Each row below holds a small network's activations on one input, seen along a few directions.
In each table, some parts of the input vary, and every possible input appears once, in random order.
Descriptions start from the smaller parts, as in this example, which fits no table here: one of 6 places along a line, together with either a single point or one of 9 places around a ring or (one of 3 separate values, together with one of 8 places around a ring).
Shared parts are said once, and a part with two or three values counts as separate values.
(in the rows, 128 means zero)

Other details of the inputs vary at random and push rows far along three fixed directions, the same in every table; ignore that.
To show where, the next rows are all for the same input, with only those details redrawn:
[123 136 131  95  78  92 147 137 160 146 121 104 144]
[127 127 104 117  54  68 173 153 167 145 111  85 121]
[101 142 148  90 113  95 127 144 169 164 114 100 173]
[141 110 105 173  88  78 159 128 123 120 108 103 100]
[164 122 155 137 112 141 112  75  87  94 140 157 118]
[126 147 184  74 133 145  91  97 131 135 140 146 179]
[127 107 102 185 104  67 159 140 130 131  97  92 106]
[108 119 159 170 185 112  96 112 110 137 105 124 157]

Table:
row 1: [ 82 143 157 147 190 140 123 141 111 118 133 121 126]
row 2: [121 140 165 101 132 124 103 125 127 106 141 127 147]
row 3: [154 127 148 129 118 143 106 104  76  70 140 161 117]
row 4: [154 128 137 129 126 159 113  55  97 113 134 149  85]
row 5: [161 171 152  92 110 187 131 103  77  70 171 185  96]
row 6: [147 107 114 138 101 102 119 108 151 132 116 117 115]
row 7: [149 110  68 117  32  73 163 162 167 110 115  94  83]
row 8: [122 155 128  46  75 133 160 177 147 117 143 140 138]
row 9: [100 142 137  85 111  99 129 154 158 164 103 112 180]
row 10: [107 161 192  70 142 151  91 106 127 118 157 130 153]
row 11: [ 90 152 133 188 206 110 122 128  93 161  77 115 137]
row 12: [113 136 135  50 103 134 108 168 189 132 145 136 165]
row 13: [100 135 163 111 169 141  98 158 125 111 137 151 172]
row 14: [102 125 114 199 220 136 112 154 129 153  97 132 129]
row 15: [110 161 156  56 106 151 155 126 161 173 130 113 162]
row 16: [146 110 112 105  85 114 139 136 191 159 121 111 144]
row 17: [184 136  92 167  73 151 190 123  81  78 144 163  53]
row 18: [130 115 145 127 160 139  72  97 122 137 110 150 160]
row 19: [163 121 135 136 129 174 139 123  76  89 142 188 118]
row 20: [139  94  92 183 106 110 159 147 158 122 134 112  79]
row 21: [133 115 158 139 170 159  91  88 141 151 130 137 147]
row 22: [200  97 108 171  58 132 169  94  95  83 139 147  79]
row 23: [124 126 159 119 159 149 108 128 125 148 113 148 191]
row 24: [112 125 124 127 165 121  97 139 123 130  99 124 130]
row 25: [ 95 156 172 118 177 145 106 106  97 117 131 122 128]
row 26: [173 126 137  88 109 187 104 101  93  71 162 193 101]
row 27: [179 122 161 109 100 182 121  99 103  72 180 189 126]
row 28: [142 121  97  92  87 127 153 149 167 169 100 121 140]
row 29: [168 132 160  93 102 168  89  62 109  77 173 158  89]
row 30: [149 100  75 126  58  95 166 160 183 157 100 102 127]
row 31: [128 130 153 105 130 136  95  85 147 147 134 126 132]
row 32: [171 150 136 140 126 176 144  85  74 116 128 168 110]
row 33: [118 141 155 119 167 141 107 111  86 139 103 154 158]
row 34: [191  83  86 172  76 143 146 122 112  75 142 168  76]
row 35: [100 112 151 200 198 121 121 124 119 158 102 106 148]
row 36: [125 126 121  90  90  95 119 146 184 128 130  98 126]
row 37: [131  82  40 224 150  89 164 141  88 160 129  81 126]
row 38: [ 85 128 165 172 200 128 104 142 114 113 138 121 134]
row 39: [134 111 113 106  95 119 138 163 197 138 141 123 138]
row 40: [144  94  81 177 127 124 151 160 126 122 107 139  97]
row 41: [104 115  99 164 198 117  96 107  74 164 144 107 173]
row 42: [104 124 151 157 162 135 131 147 136 133 139 125 141]
row 43: [116 152 159  51  90 114 124 131 170 156 132 116 177]
row 44: [158 120  69 120  30  95 217 167 141 143  99 108 100]
row 45: [170 117 124 126 119 157 104  76  82 110 118 170 105]
row 46: [121 116 109 129 184 161 106 132  93 140 187 144 180]
row 47: [122 131 141 109 150 168 121 120 149 136 145 145 126]
row 48: [108 140 145  99 152 156 111 123 144 118 150 134 114]
row 49: [ 86 144  94  74 136 100 119 161 137 167 164  76 182]
row 50: [ 86 128 137 176 209 104 110 156  90 129  83 118 141]
row 51: [103 146 150  54 110 135 112 149 196 139 163 117 143]
row 52: [111  98 106 220 148  78 151 173 121  94 116 103  95]
row 53: [139 110  70 224 152 106 160 135 122 156  74 104  84]
row 54: [173 162 140  86 109 180 100  72  91  83 154 171  85]
row 55: [ 97 181 162 102 177 142 105 129 107 132 118 130 147]
row 56: [ 96  96 134 195 211 108  85 153 145 120 117 119 135]
row 57: [105 147 127  98 100 131 177 163 161 145 138 111 126]
row 58: [188  98  97 170  63 139 171 131  89  63 147 169  80]
row 59: [104 158 130  87  88 109 167 126 146 159 117  94 122]
row 60: [130 125 124 155 146 132 116  94 105 101 126 121  72]
row 61: [108 173 130  48 117 147 124 161 179 146 143 130 139]
row 62: [ 89 152 153  90 116 102 134 135 166 173 120  90 159]
row 63: [126 121  73 216 150  88 147 126 113 149  72 100  75]
row 64: [ 78 106  89 193 228 106 106 165  89 140 155  99 161]
row 65: [127 131 112  97  95 130 159 125 178 171 117 102 121]
Changing only one part turns row 44 into row 50. The same change can be made to row 22. Which row results?
Answer: row 2
What do these inputs look like to the network?
Answer: one of 5 places around a ring, together with either a single point or (one of 2 separate values, together with one of 6 places around a ring)
Change only the choice among 2 separate values in row 13. List by row number the other rows that result.
Answer: row 12
Which other rows agree with row 40 in the place on the ring of 5? List them by row number.
Answer: row 14, row 17, row 19, row 20, row 27, row 34, row 39, row 42, row 46, row 47, row 57, row 58
Change only the place on the ring of 5 in row 64. List by row number the other rows that result.
Answer: row 37, row 41, row 46, row 49
Change only the place on the ring of 5 in row 29. List by row number the other rows that result.
Answer: row 20, row 21, row 31, row 51

Table:
row 66: [135 113 130 189 192 160 111 119  91 104 116 161  96]
row 67: [141 105 102 193 142 105 129 125 107 135  84 126 117]
row 68: [147 117 174  84 164 197  56  66 135 131 184 165 173]
row 69: [ 93 139 131 124 167 110 107 159 120 129 136 113 162]
row 70: [102 137 118  93 139 130 130 178 146 145 129 129 169]
row 71: [150 121 124 164 120 149 142 105  75  72 162 146  76]
row 72: [123 156 129  55  70 120 138 157 165 104 166 119 115]
row 73: [136 142 179  78 150 160  68  72  93 117 138 158 165]
row 74: [104 127 152 131 183 150 111 148 118 134 136 149 175]
row 75: [156 111 112 161 105 128 136 141 116  65 144 151  74]
row 76: [ 93 138 149 125 163 112 113 152 127 132 145 113 167]
row 77: [124 116 104 199 147 117 159 129  96 118 120 109  80]
row 78: [ 71 131 116 129 165 104 134 205 181 154 106 103 146]
row 79: [118  83 127 232 170  88 125 131 124 123  75 108 106]
row 80: [146 113 128 193 150 139 137 106 108 120 107 139 100]
row 81: [ 76 154 119  84 129 106 140 185 175 148 132  94 137]
row 82: [100 156 132  81 156 142 120 142 123 160 133 123 167]
row 83: [124 135 105 146 110 100 164 126 127 155 112  97 119]
row 84: [137  91 124 196 137  96 133 122 115 124  91 122 120]
row 85: [114 122 181 128 190 146  66 107 135 126 103 152 153]
row 86: [ 89 137 147 149 208 130  99 145 157 169  85 123 156]
row 87: [164 128 127 167 114 147 143  73  82  98 136 140  74]
row 88: [149 148 142  53  88 172 146 128 137 137 157 159 154]
row 89: [134 137 192  98 162 183  80 112 118  91 169 179 160]
row 90: [159 122 129  37  72 159 111  98 166 151 188 141 174]
row 91: [129 132 102 135 104  95 141 123 122 146 104 102 120]
row 92: [165 111 157 161 120 143 109  58  76  76 136 150  85]
row 93: [138 149 153  48  84 172 137 138 153 112 171 158 144]
row 94: [117 135 113 140 111  93 138 128 149 141  99  96  97]
row 95: [ 97 150 152  95 125 110 124 127 169 170 112  95 154]
row 96: [ 70 141 131 124 171 106 133 172 139 161 129  98 172]
row 97: [126 117 115 195 171 129 141 115  70 123 125 127 109]
row 98: [159 131 128 152 141 171 122  84  67  79 150 164  68]
row 99: [173 117  88 159  94 130 157 114  98 115 113 142  93]
row 100: [ 81 133 116 127 134  75 137 184 210 189  69  80 146]
row 101: [166 108  68  84  27 113 156 133 190 128 161 108  85]
row 102: [ 95 104 129 136 227 137  55 124 138 180 129 122 206]
row 103: [109  95  83 221 166  77 140 186 114 115  99 106 119]
row 104: [152 130 120  94  49 108 144 108 142 101 128 117  77]
row 105: [149 153 106  87  58 124 163 116 147 124 133 117  81]
row 106: [138 108 109 137 101  97 135 139 137 131  95 118 129]
row 107: [160 124 120 101  39 103 159 102 125 113 135 116 102]
row 108: [136 109 139 197 187 162 122 114  87 109 122 155 108]
row 109: [113 142 136 101 131 127 139 143 163 178 109 120 173]
row 110: [104 138  89  94 108 106 166 194 170 176 106 101 154]
row 111: [116 114  72 187 131  90 162 162  92 113 120 103  94]
row 112: [167 142 142  93  70 142 134  73 105 118 147 144 118]
row 113: [115 137 152 104 121 123 125 135 178 164 106 117 157]
row 114: [141 133 175 100 149 171  93 116 107  97 169 177 169]
row 115: [124 150 194  89 164 176  78  99 104  91 181 162 155]
row 116: [176 124 113 110  38 121 166 111 139 126 126 137 109]
row 117: [155 146  79  94  40 107 182 126 130 136 128 106  95]
Changing only one part turns row 101 into row 90. The same change can be made to row 98. Which row results?
Answer: row 97
What do these inputs look like to the network?
Answer: one of 4 places along a line, together with either a single point or (one of 2 separate values, together with one of 6 places along a line)
Start at row 72 and move only the place on the line of 6, one step at a time. The first step leads to row 81. Which rows follow, in order?
Answer: row 98, row 105, row 94, row 104
Change only the place on the line of 4 in row 106. List by row number the other rows that result.
Answer: row 79, row 84, row 85
Change only the place on the line of 6 in row 73. List by row number the other rows that result.
Answer: row 69, row 82, row 91, row 111, row 117

Table:
row 118: [138 103 139 144 146 137 110 123 105 103 142 147 142]
row 119: [129 137 147 134 155 143  97 106  97  94 144 152 116]
row 120: [177 118  86 150  63 146 189 149 104  81 136 161  67]
row 121: [ 86 159 154  99 154 117 127 150 161 166 124  97 159]
row 122: [ 89 139 123 154 146  76 153 175 150 156  90  83 140]
row 123: [143 123 176 107 134 167  93 103 105  84 154 168 137]
row 124: [157 109 102 136  77 115 159 121 121 129 118 129 113]
row 125: [ 83 141 141 133 184 106 116 163 139 175 106 102 191]
row 126: [122  89 103 190 151 106 137 142 122 118 134 107 112]
row 127: [120 124 129 112 131 132 128 121 147 166 127 117 148]
row 128: [167 122 136 136 118 154 112  73  81  89 129 165  81]
row 129: [ 94 125 141 149 167 110 110 144 179 168  98 103 149]
row 130: [169 124  86  87  38 123 160 115 132 123 138 128  93]
row 131: [141 151 133  79  94 148 139 117 131 137 163 129 140]
row 132: [122 130 128  65 113 131 112 143 152 129 157 126 157]
row 133: [113 129 141 171 194 133  98 102  85 118 103 132 120]
row 134: [ 96 147 152 107 142 125 122 141 155 140 142 117 147]
row 135: [114 124 104 163 153 137 161 171 139 135 123 127 109]
row 136: [141 101  89 211 132  91 132 131 127 113  86 113  73]
row 137: [143  94 101 194 135  99 136 138 131 135  95 119 124]
row 138: [131 119 124 165 172 138  97 110  82 104 143 147 126]
row 139: [125 143 142  84 118 147 121 123 141 135 169 136 155]
row 140: [120 128  94  79  45  86 164 178 184 123 133  89 102]
row 141: [116 130 167  97 141 154 101 120 142 115 157 136 142]
row 142: [148 118 158 154 147 148 111  88  89 107 111 162 114]
row 143: [157 147 105  74  59 133 146 121 119 118 158 130 114]
row 144: [104 139 163 103 148 125  99 145 179 163 100 124 176]
row 145: [105 141 182 103 181 158  89  99 136 153 123 141 160]
row 146: [144 125 137 138 130 140 120 114  93 105 152 156 138]
row 147: [106 144 109 136 126  89 145 156 137 137 109  92 112]
row 148: [168 117 124 127 131 152  95  90 113 112 138 159 124]
row 149: [141 132 103 123  55  95 188 141 137 122 108 106  95]
row 150: [157 134 124  64  68 143 136 118 177 148 152 130 141]
row 151: [152 124 131 146 156 165  98  74  60 105 138 160 118]
row 152: [109 154 169  78 128 136 113 138 146 128 142 140 166]
row 153: [121 102  83 215 142  96 162 132 105 142 104  92  96]
row 154: [ 93 124 123 186 174  99 142 136 128 150  92  91 118]
row 155: [119 151 114  78 124 154 137 168 150 134 134 144 134]
row 156: [137 131 131 119 119 137 135 114 107 134 125 136 147]
What do these inputs look like to the network?
Answer: one of 3 separate values, together with either a single point or (one of 2 separate values, together with one of 6 places along a line)
Changing only the choice among 3 separate values turns row 151 into row 156. The same change can be made to row 119. Which row results?
Answer: row 152
Change only the choice among 3 separate values in row 131. List by row number the other rows that result.
Answer: row 125, row 143
Which other rows agree with row 134 in the choice among 3 separate values? List them by row number.
Answer: row 121, row 126, row 127, row 129, row 131, row 135, row 139, row 141, row 145, row 150, row 153, row 154

Table:
row 157: [138 123  70 136  73  92 187 148 144 158 116  93 111]
row 158: [ 86 141 149 114 148 102 131 163 181 169  83 102 160]
row 159: [ 95 114 120 143 153 110 118 148 176 174 113 100 155]
row 160: [176 105  80 153  77 113 144 119 109 106 124 135  88]
row 161: [116 145 174  71 183 178 103 131 149 137 161 159 189]
row 162: [132 135 166 100 145 173 102  93 123 144 149 163 170]
row 163: [150 137  96  64  59 131 145 124 167 150 148 114 126]
row 164: [173 129 140 166 136 164 129  61  52  88 134 162  81]
row 165: [140 133 176  79 132 167  83  95 118 123 154 171 181]
row 166: [126 138 125  79 109 118 121 136 141 152 130 124 171]
row 167: [130 119 122 164 150 106 123 120  89 125 113 124 132]
row 168: [145 110  97 166  92 113 162 133 149 132 105 116  82]
row 169: [177 129 136 124  56 142 161  91 101  84 136 157  82]
row 170: [ 85  97 122 192 212 122 126 159 102 144 105 120 122]
row 171: [155 164 140  24  52 146 150 114 136 139 151 142 155]
row 172: [162 114 109 164  73 120 174 107 105 113 134 131  83]
row 173: [100 143 144  91 114 114 133 140 186 158 117  98 138]
row 174: [123 122 154 180 164 137 126 101 101 122 112 135 112]
row 175: [104 113 138 146 155 112 104 127 138 145 126 117 162]
row 176: [178 118 115 130  43 116 160 109 123  79 126 139  64]
row 177: [ 94 138 157 120 190 121  85 118 119 156 125 114 181]
row 178: [100 131 124  91 102  91 133 177 205 166  98  97 154]
row 179: [169 122 136 144 147 171  94  67  89 100 143 160  95]
row 180: [155 121 169 115 177 179  87 104  94  78 165 185 152]
row 181: [114 150 131 100 128 115 135 144 154 155  94 111 140]
row 182: [128 113 140 157 167 154 103 108 126 145 121 149 142]
row 183: [151 167 164  14  80 158 108 104 145 122 144 152 147]
row 184: [119 138 162  71 167 162 107 130 156 128 170 145 175]
row 185: [155 162 132  57  60 144 137 138 139  96 192 152 109]
row 186: [123 155 122  45  86 124 139 156 189 170 110 114 155]
row 187: [125 141  89 145  91  93 174 175 150 124 152 105  85]
row 188: [182 123  82  84  25 123 150 113 141 110 154 126  92]
row 189: [165 138 123  99  98 158 131  99 127 126 133 146 105]
row 190: [154  94 133 218 169 146 113  88  62 101 117 166 118]
row 191: [108 126 140  88 126 124  98 137 178 158 132 119 173]
row 192: [111 128 147 119 181 138 123 159 147 133 131 140 173]
row 193: [162 107 122 194 166 150 113  82  50 103 121 165 117]
row 194: [148  97 103 237 171 114 132  83  51 102 121 122  79]
row 195: [151 121 101 163  95 137 168 156 102  90 132 122  99]
row 196: [119 153 155 112 173 195  93  94  79  97 158 187 134]
row 197: [138 164 163  45 102 161 117  89 130 131 158 137 142]
row 198: [128 130  83 139  86 112 156 151 110  85 131 136  85]
row 199: [125 135 155 149 182 183 108 127  90 109 146 142 147]
row 200: [104 137 111 132 134  98 157 145 138 175 108  92 144]
row 201: [145  88  76 191  88  80 156 154 143 123 100 109  95]
row 202: [101 139 149 108 130 112 136 147 154 164 113 117 174]
row 203: [166 102 142 164 171 164 101  91  78  60 169 173 111]
row 204: [ 98 132 122 122  89  69 160 173 176 150  96  83 134]
row 205: [ 99 144 126 127 155 108 137 147 156 171  90  96 135]
row 206: [152 154 152  54  78 147 119  89 120 108 157 138 124]
row 207: [128 115 102 178 133  90 134 126 119 118  99  97  85]
row 208: [153 122 109 113  91 124 129 106 114 119 148 128 124]
row 209: [139 123 148 134 120 124 118 111 107 115 132 143 139]
row 210: [139 109 140 186 150 135 119  84  85 109 139 138 108]
row 211: [109 118 148  90 153 145 102 137 119 120 152 139 140]
row 212: [125 137 105 169 127 103 158 175 124 119 129 128 101]
row 213: [112 109 100 156 120  95 147 166 170 164  91 107 141]
row 214: [115  94 100 165 141 114 150 148 109 119 133 115  87]
row 215: [127 101  94 200  88  64 172 140 130 110 102  83  70]
row 216: [129 122 132 135 106 107 130 123 147 116 117 113 104]
row 217: [102 121 101 206 179 123 131 146  82 100 105 140 103]
row 218: [106 132 163 181 226 134  94 108  80 135  89 136 149]
row 219: [180 130 121  91  75 151 115  87 119  95 152 149  92]
row 220: [163 137 104  90  41 153 171 138 130  91 176 118  96]
row 221: [ 77 122 138 146 157  80 122 155 160 166 110  85 167]
row 222: [ 82 143 116 134 166 132 118 143 125 124 136 125 131]
row 223: [138 144 161  71 150 179  85  77 109 138 165 156 172]
row 224: [100 118 116 155 142  94 138 169 178 165  77 101 138]
row 225: [113 114 124  98 124 121 133 164 128 124 133 131 129]
row 226: [ 87 149 131 136 168  97 121 193 152 146 128 115 152]
row 227: [123 125 124 137 156 115 103 137 137 141  99 121 137]
row 228: [108 141 209 122 208 175  64  73 103 126 141 156 165]
row 229: [141 149 143  82  96 127 128 116 121 119 129 130 131]
row 230: [124 117 136 107 136 150 131 144 107 118 136 153 125]
row 231: [171 133 104  91  32 144 169 150 122  78 163 128  99]
row 232: [171 107 100 145  58 129 159  96 115 104 156 135  87]
row 233: [120 106 106 229 187  99 126 113  97 125  88  99  79]
row 234: [ 91 125 121 153 161 115 125 178 139 129 126  86 150]
row 235: [ 87 150 123 152 171 107 141 186 150 158 129 112 137]
row 236: [121 128 121 124 157 131 111 137 138 163 104 130 164]
row 237: [100 144 157  71 135 140 102 133 193 169 129 117 166]
row 238: [122  99 100 183 120  86 135 145 155 128  99  97  95]
row 239: [127 138 170 123 155 159 108  97 126 129 121 149 130]
row 240: [ 96 122 122 161 206 126 101 138 139 183  95 113 168]
row 241: [ 77 154 103  78 104 103 139 177 170 137 136 104 140]
Changing only one part turns row 227 into row 186. The same change can be made to row 178. Which row results?
Answer: row 224
Changing only one part turns row 158 into row 239. The same change can be made to row 195. Which row results?
Answer: row 199
Changing only one part turns row 181 into row 233. The same change can be made to row 236. Which row results?
Answer: row 163
What do these inputs look like to the network?
Answer: one of 5 places around a ring, together with either one of 5 separate values or (one of 2 separate values, together with one of 6 places around a ring)
Change only the choice among 2 separate values in row 232. List by row number the other rows that result.
Answer: row 223
Change only the place on the ring of 6 in row 178. List by row number the other rows that result.
Answer: row 165, row 176, row 201, row 204, row 209
Start at row 157 and move only the place on the ring of 6, one step at a time. The first step leads to row 240. Which rows follow, in order?
Answer: row 189, row 205, row 164, row 200
Start at row 161 and move only the place on the ring of 5, one step at a time. The first step leads to row 192. Which rows follow, in order?
Answer: row 180, row 203, row 184
